45	8	29	45	-28	44	19	6  J
2	-9	1	1	23	-5	-31	-8  Q
2	29	-71	-30	-13	0	54	12  Y
2	-9	9	1	12	-5	-31	-8  Z
q: 2	-9	1	1	23	-5	-31	-8 -> Q
order: -31	-9	-8	-5	1	1	2	23 -> Q
loc: 8 -> J, 2
loc: 9 -> Z, 3
loc: 0 -> Y, 6
q: 45	8	29	45	-28	44	19	6 -> J

-40	-56	-32	55	42 -> A
97	84	-19	8	14 -> E
-33	-78	-20	-30	7 -> M
start: 84	-19	8 -> E, 2
start: -78	-20	-30	7 -> M, 2
start: 97	84 -> E, 1
loc: -19 -> E, 3
loc: 8 -> E, 4
start: -32	55	42 -> A, 3

-43	-6	37	15	-17	-22	-104 -> K
35	-44	-59	46	14	48	-60 -> R
37	-17	16	91	-48	-17	-67 -> P
30	76	-36	-47	-22	-17	71 -> X
41	62	-64	-57	-1	30	31 -> T
-2	55	46	-88	-44	-2	-69 -> U
-8	17	19	18	-38	-31	-103 -> W
6	-13	-74	-66	14	-22	57 -> L
-2	55	46	-88	-44	-6	15 -> V
3	68	52	-11	-59	-56	32 -> B
42	-6	10	32	-55	14	-93 -> F
loc: -66 -> L, 4
start: -44	-6 -> V, 5

-7	-2	13	1	-24	-30	18	-21	18	-31	-15	-57	-5	14	0	-7	0	-6	2	22	-2	13	19	-10	-3	15	36	-2	6	-2	53	-17	-19	-21	-2	-30 -> G
-2	1	-15	-2	53	-6	36	-2	6	22	-7	-2	-17	-7	-57	13	-31	0	-24	-10	-3	-30	0	-21	-3	13	18	-5	-19	-21	-30	2	15	14	19	18 -> N
-7	-2	13	1	-25	-30	18	-21	18	-31	-15	-57	-5	14	0	-7	0	-6	2	22	-2	13	19	-10	6	15	36	-2	6	-2	53	-17	-19	-21	-2	-8 -> S
-15	-10	11	0	-34	-40	25	-39	-11	-38	-4	-93	-3	14	10	-7	0	11	-19	22	-2	-11	22	-10	-3	22	28	-2	-4	5	31	-21	-31	4	-2	-15 -> C
q: -7	-2	13	1	-25	-30	18	-21	18	-31	-15	-57	-5	14	0	-7	0	-6	2	22	-2	13	19	-10	6	15	36	-2	6	-2	53	-17	-19	-21	-2	-8 -> S
order: 22	18	13	-5	1	-6	-21	36	-17	15	-30	-7	-3	-2	18	-31	-21	-10	-2	-30	19	-2	-19	-7	2	6	0	53	-24	14	-15	0	-2	13	-2	-57 -> G
start: -21	-3 -> N, 24

87	-18	-89	88	-98	17	28	-6	32	-13	-83	80	96	-69	-36	92	-75	-21	-104 -> rim
-100	-59	57	87	94	-71	37	-85	-106	104	-8	-11	-40	44	13	-79	-69	27	-75 -> mesul
-32	80	-60	-18	68	-83	-73	36	-31	-72	90	-87	-60	63	-85	105	49	69	-6 -> lole
1	18	15	100	102	66	45	11	-63	-59	-12	10	-12	-39	62	49	-39	74	-45 -> mapak
-63	-90	92	50	-53	-28	-24	-29	76	-20	-69	-49	12	16	3	-91	92	-87	49 -> sab
72	62	-13	-45	23	-36	45	-67	4	97	-90	-91	11	84	71	75	62	-73	-39 -> nef
-16	89	104	-18	-98	40	27	69	-16	104	-8	-58	96	-99	-98	99	36	90	-29 -> tasam
-92	-8	2	-77	-22	49	83	21	18	63	-58	-15	-70	-100	54	92	6	-33	-61 -> Lor
q: -16	89	104	-18	-98	40	27	69	-16	104	-8	-58	96	-99	-98	99	36	90	-29 -> tasam
loc: -89 -> rim, 3
loc: -92 -> Lor, 1
loc: 97 -> nef, 10

21	-28	32	-61	-15	-17	-28	-46	-2	54	46	75	65	1	41	38	-65 = gonok
21	-28	32	-59	-15	-17	-28	-46	-2	54	46	66	-57	60	65	24	12 = zaka
9	-21	64	-58	-28	1	-46	-15	-17	-2	38	46	54	41	75	65	-47 = neda
-15	41	9	-17	-46	-27	75	65	46	54	-47	1	-58	64	-2	-21	38 = Pof
order: -65	-61	-46	-28	-28	-17	-15	-2	1	21	32	38	41	46	54	65	75 -> gonok
start: -15	-17	-28	-46	-2	54	46	75	65	1	41	38 -> gonok, 5
order: -58	-47	-46	-28	-21	-17	-15	-2	1	9	38	41	46	54	64	65	75 -> neda
order: 46	66	-57	60	65	24	12	21	-28	32	-59	-15	-17	-28	-46	-2	54 -> zaka
start: 9	-21	64 -> neda, 1
start: -47	1	-58 -> Pof, 11
loc: 24 -> zaka, 16

-77	11	-125	-1	92	3  Gaf
21	-103	-48	-120	8	35  zemab
-48	-103	-120	35	21	9  limur
-48	69	-120	35	68	50  mez
-3	10	-19	97	-9	12  mek
-3	10	23	97	-9	12  reg
-121	-102	92	36	20	-56  Nifan
-113	-30	54	-14	-31	-117  pepi
loc: 23 -> reg, 3
start: -48	-120	8 -> zemab, 3
order: -120	35	21	9	-48	-103 -> limur
loc: -117 -> pepi, 6
q: -121	-102	92	36	20	-56 -> Nifan
loc: 68 -> mez, 5

3	-67	5	-11	38	-30	-27	20	61	32	26	-47	-7	-8	-16	26	37	-41	-6	-38	25	51	17	41	-41	55	-88	-49	14	5	-14	-31	28	-48	9	-23	-1	37	-14	27	7	-29	17	50	37	28 -> Mufe
4	-42	-9	6	43	-17	-9	-30	7	11	29	-14	-9	-1	9	22	34	-33	-17	-4	27	13	1	9	-6	24	-66	-51	-10	13	-34	28	13	-31	20	-23	-1	27	-13	11	0	-33	-3	-32	22	1 -> Paz
4	-42	-9	6	43	-17	-9	-30	7	11	29	-14	-9	-1	9	22	34	-33	-17	-4	27	13	1	9	-6	24	-66	-51	-10	13	-34	28	13	-31	20	-23	-1	27	24	-29	-5	59	19	35	-42	1 -> fovo
5	-27	-8	-29	-23	-6	-38	28	26	32	27	-11	-41	41	28	-48	55	3	51	37	-30	25	26	20	-51	-88	-14	61	-14	17	17	-6	-41	-49	37	-67	37	14	5	-1	38	-47	-16	58	9	7 -> Bika
-32	11	13	-17	0	13	22	-31	-9	22	-1	6	-10	-23	-42	-4	13	34	-34	-33	-33	43	27	7	-1	9	24	20	27	-14	-9	4	28	1	-51	-66	29	-13	-6	-3	-10	11	-30	1	-17	9 -> Mafop
-10	-13	-9	11	10	-25	-22	-4	39	33	14	-12	-32	5	-32	9	35	-12	-6	-13	19	5	15	11	-21	2	-54	-23	19	21	-7	19	6	-32	24	-7	-7	33	3	29	10	-56	11	-29	12	16 -> lide
order: -66	28	0	-3	-6	20	-1	-51	-17	-42	34	7	-4	-17	24	-30	43	6	29	4	-33	-9	-14	-10	11	-1	-10	-33	-13	13	27	-23	-9	13	-32	1	22	13	27	-34	11	9	1	-31	22	9 -> Mafop
start: -33	-33	43 -> Mafop, 20
order: 28	37	50	17	-29	7	27	-14	37	-1	-23	9	-48	28	-31	-14	5	14	-49	-88	55	-41	41	17	51	25	-38	-6	-41	37	26	-16	-8	-7	-47	26	32	61	20	-27	-30	38	-11	5	-67	3 -> Mufe
order: 1	22	-32	-3	-33	0	11	-13	27	-1	-23	20	-31	13	28	-34	13	-10	-51	-66	24	-6	9	1	13	27	-4	-17	-33	34	22	9	-1	-9	-14	29	11	7	-30	-9	-17	43	6	-9	-42	4 -> Paz

-8	-17	23	8	-31	-6	16	2	11 = Bepa
12	6	-14	-36	-38	30	-19	90	-11 = nutip
-6	-13	18	7	-23	-4	11	0	8 = lukel
-7	-17	22	8	-29	-4	14	2	10 = sesak
-7	-15	20	7	-29	-5	14	1	9 = fegep
-8	-17	23	8	-31	-6	16	1	7 = peda
-5	-11	15	6	-20	-3	10	1	7 = Gatul
-6	-14	19	6	-27	-4	13	2	8 = zodut
14	10	-17	-7	8	21	-29	2	-4 = sekud
-6	-16	20	7	-25	-5	13	2	10 = nazo
q: 14	10	-17	-7	8	21	-29	2	-4 -> sekud
order: -27	-14	-6	-4	2	6	8	13	19 -> zodut
loc: -3 -> Gatul, 6
order: -29	-17	-7	-4	2	8	10	14	22 -> sesak

23	-10	52	21	58	-11	-94	-53	8	17	-10	90 -> Fevo
-61	58	21	52	-10	-54	-107	-2	55	-3	38	-115 -> zeko
-53	90	-94	8	17	-11	58	21	23	-11	-10	52 -> zef
-61	58	21	52	-10	-54	-107	-2	55	-3	38	-90 -> buro
start: -11	58	21	23 -> zef, 6
q: 23	-10	52	21	58	-11	-94	-53	8	17	-10	90 -> Fevo
order: -94	-53	-11	-10	-10	8	17	21	23	52	58	90 -> Fevo
q: -61	58	21	52	-10	-54	-107	-2	55	-3	38	-90 -> buro
q: -61	58	21	52	-10	-54	-107	-2	55	-3	38	-115 -> zeko

-2	12	6	4	-5	8	9	4	-8	-5	1	0	9	-25	4	12	7	-2	2	-16	3	-2	1	-106	0	-8	12	-9	3	-17	0	-19	7	4	-12 -> Ses
-2	12	6	4	-5	8	9	4	-8	-5	1	0	9	-25	4	12	7	-2	2	-16	3	-2	1	-106	0	-8	12	-9	3	-17	0	-19	5	6	12 -> Nel
-2	12	6	4	-5	8	9	4	-8	-5	1	0	9	-25	4	12	7	-2	2	-16	3	-2	3	-54	-1	4	-9	-7	6	-39	9	6	-7	4	20 -> Rege
q: -2	12	6	4	-5	8	9	4	-8	-5	1	0	9	-25	4	12	7	-2	2	-16	3	-2	3	-54	-1	4	-9	-7	6	-39	9	6	-7	4	20 -> Rege
order: 2	-16	3	-2	3	-54	-1	4	-9	-7	6	-39	9	6	-7	4	20	-2	12	6	4	-5	8	9	4	-8	-5	1	0	9	-25	4	12	7	-2 -> Rege

0	-12	18	3	5	-28	7	2	-66	-6	19	-9	11	-14	-12	40	41	55 = Les
4	-12	-3	-73	-4	-1	-3	-26	-58	-10	3	-67	1	6	-7	9	4	45 = zopa
-2	-12	18	3	5	-28	7	2	-66	-6	19	-9	11	-14	-12	40	41	55 = gokef
45	4	-10	-3	1	-58	-67	9	-4	6	-1	-12	-26	3	-72	-3	4	-7 = bapaz
17	3	6	106	-9	-23	-3	-2	40	-12	8	26	-12	-4	-14	20	-1	12 = dimas
-1	-3	-26	-58	-10	3	-67	1	7	-7	9	4	-12	6	23	-71	-6	-33 = mugu
start: -1	-3	-26	-58	-10	3	-67	1	6	-7	9	4 -> zopa, 6
order: -4	-1	-3	-26	-58	-10	3	-67	1	6	-7	9	4	45	4	-12	-3	-73 -> zopa
q: 0	-12	18	3	5	-28	7	2	-66	-6	19	-9	11	-14	-12	40	41	55 -> Les

-27	43	49	11	29	36	-31	-13	20	33	50	4	-1 : semeg
4	-27	29	33	-32	43	36	11	-23	50	49	-13	-1 : Lavi
-24	10	22	16	-8	-56	-43	-24	55	-21	-75	15	1 : lus
order: 33	50	-27	-13	36	-23	11	29	-32	43	-1	49	4 -> Lavi
start: 33	50	4 -> semeg, 10
q: 4	-27	29	33	-32	43	36	11	-23	50	49	-13	-1 -> Lavi
start: 43	36 -> Lavi, 6

-11	7	50	-5	-6	35	-22	-18	-78	-18	-2	25	-41	48	17	-13	17	-12	5	78	-18	22	-45	-82	14 = Suma
-9	15	55	-34	-7	39	-1	-75	17	-11	15	66	-4	10	27	-34	22	-8	-4	97	-36	42	-4	-22	-17 = vidin
-34	28	31	-29	30	-11	20	-24	30	57	-2	51	-1	7	-19	-35	-18	14	34	97	-27	22	25	35	-71 = bov
-22	27	38	-32	13	9	12	-47	38	33	5	64	6	3	-1	-36	-9	4	25	101	-34	37	26	27	-57 = Togov
-46	24	25	-28	46	-29	30	-5	15	70	-7	32	-12	12	-33	-32	-20	25	34	82	-19	2	9	29	-77 = sim
-8	8	59	-30	-10	42	-7	-69	-11	-20	13	55	-17	21	31	-29	31	-10	-11	90	-33	36	-27	-54	0 = kes
-55	16	24	-31	62	-40	40	3	2	80	-8	10	-24	12	-40	-29	-11	34	22	61	-11	-18	-16	15	-70 = vum
-12	-78	-82	-11	17	-13	5	-18	-22	14	78	17	35	-18	50	-5	48	7	-6	25	-2	-41	-17	-45	22 = basen
-62	6	26	-36	67	-45	49	-2	-1	74	-5	-6	-31	9	-36	-27	7	38	2	78	-18	-35	-40	-2	-55 = ket
-57	-6	28	-42	69	-44	58	-17	8	60	2	-17	-30	0	-28	-25	27	41	-22	10	-3	-45	-58	-13	-42 = rel
-9	15	55	-34	-7	39	-1	-75	17	-11	15	66	-4	10	27	-34	22	-3	10	102	-37	43	16	6	-37 = Zuruk
order: 34	97	-27	22	25	35	-71	-34	28	31	-29	30	-11	20	-24	30	57	-2	51	-1	7	-19	-35	-18	14 -> bov
start: 40	3	2	80	-8	10	-24	12 -> vum, 7
q: -11	7	50	-5	-6	35	-22	-18	-78	-18	-2	25	-41	48	17	-13	17	-12	5	78	-18	22	-45	-82	14 -> Suma
order: -6	-78	17	17	25	7	-5	50	48	-2	-18	35	-12	-22	78	14	-11	22	-41	-18	-45	-13	-82	5	-18 -> Suma

-32	74	-24	-15 = kefeg
62	-23	-19	-44 = nizu
20	-23	-59	-27 = Kip
-9	-28	-27	47 = sokam
37	-62	30	-40 = tulu
-51	-93	-27	-3 = batud
-120	-71	-57	40 = tufaz
loc: -28 -> sokam, 2
loc: -3 -> batud, 4
start: -51	-93	-27 -> batud, 1

36	-31	-33	-24	3 : Pida
-3	53	56	-19	10 : popa
10	-20	-3	53	56 : rele
36	3	-31	-23	-33 : Zuluk
start: -19	10 -> popa, 4
q: 10	-20	-3	53	56 -> rele
start: 36	3	-31 -> Zuluk, 1
start: 10	-20	-3 -> rele, 1
order: 53	56	10	-20	-3 -> rele
order: -33	-23	-31	3	36 -> Zuluk
loc: -20 -> rele, 2

-4	0	-5	3	0	-4	3	123	123	118 -> kiz
-4	0	-5	-5	0	-4	3	123	123	118 -> rok
-4	0	-5	-5	0	-4	3	125	123	118 -> zopur
q: -4	0	-5	3	0	-4	3	123	123	118 -> kiz
start: -5	3	0 -> kiz, 3

-86	-104	-84	-48	-26  peb
-49	-104	1	-48	-26  pep
-32	-104	1	-85	-122  pumin
loc: -85 -> pumin, 4
q: -49	-104	1	-48	-26 -> pep

-18	28	-36	-32	-13	12	-51	64	9	45	-22	-7	35	1	12	23	-19	-58	12	-33	-48	42	38	50	-60	5	1  voto
15	13	-4	-2	-26	5	-14	-3	-5	-4	6	-11	19	5	1	-12	3	29	16	25	-1	14	-8	24	-19	-13	-16  pomis
-2	-22	21	17	24	-10	35	-28	-1	-19	7	11	-30	-4	15	-2	7	8	-17	-1	24	-30	-13	-41	42	7	11  gofik
25	50	-36	-27	-71	21	-70	37	-6	22	-1	-31	70	12	10	-14	-5	30	46	37	-37	63	7	94	-88	-28	-37  Mutup
-36	45	-18	12	-13	5	9	1	12	28	1	50	38	-7	-19	-60	64	-33	36	-32	12	-22	-48	42	23	-51	-58  lol
-18	-34	24	18	49	-15	48	-25	4	-15	1	21	-48	-9	-7	10	3	-21	-32	-25	25	-43	-4	-64	60	19	26  guza
33	-34	44	45	6	-15	67	-93	-16	-67	35	5	-42	2	-17	-39	29	98	-10	61	69	-53	-59	-61	77	-13	-9  fesez
23	35	12	-36	10	-60	-18	-7	-32	38	50	-33	1	-51	64	-13	45	-48	-22	42	-19	12	-58	28	1	12	5  Dasev
loc: -31 -> Mutup, 12
q: -18	28	-36	-32	-13	12	-51	64	9	45	-22	-7	35	1	12	23	-19	-58	12	-33	-48	42	38	50	-60	5	1 -> voto
order: 1	-18	28	-36	-32	-13	12	-51	64	9	45	-22	-7	35	1	12	23	-19	-58	12	-33	-48	42	38	50	-60	5 -> voto
order: -60	-58	-51	-48	-36	-33	-32	-22	-19	-18	-13	-7	1	1	5	9	12	12	12	23	28	35	38	42	45	50	64 -> voto

-7	13	-1	-47	-49	-30	-33	16	-13	-11	-2	-99	-11	20	12	8	-6	3	-42	-2	42  bom
58	1	-4	-78	41	4	-10	-11	30	3	2	43	-23	-65	-51	-30	-3	5	-38	-7	-71  baz
15	15	5	-38	-89	7	31	7	-18	-1	-11	33	-31	44	-57	2	-12	3	15	-21	12  leb
-30	-13	8	12	13	-7	-99	-11	16	-2	-49	20	-11	-47	-33	42	-2	-42	3	-6	-2  Ter
-7	5	7	4	60	-3	-8	-8	57	1	-4	-4	-2	-12	-25	24	-2	-3	-5	1	-42  gugi
-41	3	-2	23	5	-2	17	-31	16	-15	-9	-5	-22	-16	-32	8	13	-6	24	-7	12  batu
45	12	-4	-3	5	4	-38	29	35	7	7	-12	22	62	36	12	-5	2	-4	8	-40  tun
-27	-20	3	-39	-44	16	-13	-30	-33	-17	11	34	9	-113	66	5	18	-5	-53	4	44  vog
start: 16	-13	-30	-33 -> vog, 6
order: -99	-49	-47	-42	-33	-30	-13	-11	-11	-7	-6	-2	-2	-1	3	8	12	13	16	20	42 -> bom

13	41	23	-25	18 = tiz
47	6	1	9	0 = Pura
-5	21	0	-5	5 = Geno
6	47	1	-20	-22 = nira
-6	40	13	2	13 = komev
-22	0	6	-20	47 = dasat
-33	12	3	-35	9 = vupa
-5	21	0	15	29 = Nabe
order: -22	-20	1	47	6 -> nira
start: -33	12	3 -> vupa, 1
start: 47	6	1 -> Pura, 1

-2	33	-7	-38	28 -> Nusu
-2	-38	33	28	-8 -> rori
-1	28	-38	33	-7 -> Damur
start: -38	33	-7 -> Damur, 3
order: -7	-1	28	-38	33 -> Damur
loc: -8 -> rori, 5
order: -7	33	-38	28	-1 -> Damur
order: -7	28	-38	-2	33 -> Nusu
q: -1	28	-38	33	-7 -> Damur

-18	4	-10	-91	-29	36	-11	0	-43	-7	-12	27	-9	67	75 = kuzuf
-10	-13	23	-16	72	81	-11	8	-31	-3	-12	28	-3	58	64 = famom
-19	4	-10	-95	-32	37	-11	-1	-46	-8	-12	26	-11	69	77 = ged
-22	6	-8	-103	-39	36	-11	-5	-52	-10	-13	23	-15	72	81 = gadum
-15	4	29	-84	-23	35	-11	3	-38	-6	-12	28	-6	64	71 = buv
-24	6	-8	-106	-43	35	-12	-7	-57	-12	-14	21	-18	74	83 = mogi
-14	4	-11	-77	-18	33	-11	6	-34	-4	-12	28	-5	61	68 = fup
-20	5	-9	-99	-36	36	-11	-3	-49	-9	-13	25	-13	71	79 = tilok
-14	3	-11	-81	-20	33	-11	5	-36	-5	-12	28	-6	62	69 = Muret
-13	4	-75	-74	-16	31	-11	7	-32	-4	-12	28	-4	59	66 = Zitub
-16	4	-10	-87	-26	35	-11	2	-40	-6	-12	28	-8	65	73 = mised
order: -87	-40	-26	-16	-12	-11	-10	-8	-6	2	4	28	35	65	73 -> mised
loc: -91 -> kuzuf, 4
start: -12	-7	-57	-12 -> mogi, 7
start: -10	-13	23	-15	72	81 -> gadum, 10
order: -31	-16	-13	-12	-11	-10	-3	-3	8	23	28	58	64	72	81 -> famom
loc: -74 -> Zitub, 4
start: 37	-11	-1	-46	-8	-12	26	-11	69 -> ged, 6

4	-97	-52	-11	9	-10 = vofan
-97	4	9	-11	-51	-10 = kosu
11	76	-109	8	-16	-24 = susem
-11	-74	-64	3	31	-35 = tef
loc: -52 -> vofan, 3
order: -97	-51	-11	-10	4	9 -> kosu

-21	-9	66	59	28	-19	-16 = ges
16	85	-76	-63	-94	68	48 = tota
39	3	-72	-49	29	59	82 = gipug
68	-85	-23	-28	83	88	-95 = zar
54	94	70	22	18	83	-77 = bar
48	85	-94	16	-63	-76	67 = Goses
-77	18	54	95	83	70	22 = seduk
order: 48	16	85	-76	-63	-94	68 -> tota
order: -77	54	94	70	22	18	83 -> bar
order: -95	-85	-28	-23	68	83	88 -> zar
loc: -49 -> gipug, 4
order: 70	18	54	22	83	-77	95 -> seduk
loc: 66 -> ges, 3

41	-1	-2	26	70	1	1	-3 : bev
0	2	-3	26	27	3	0	1 : basa
1	94	70	26	42	1	-2	-3 : zesa
order: -2	1	26	70	1	94	-3	42 -> zesa
loc: 41 -> bev, 1
order: 1	0	3	27	26	-3	2	0 -> basa
loc: 27 -> basa, 5
start: 41	-1	-2	26	70	1	1 -> bev, 1
loc: 42 -> zesa, 5

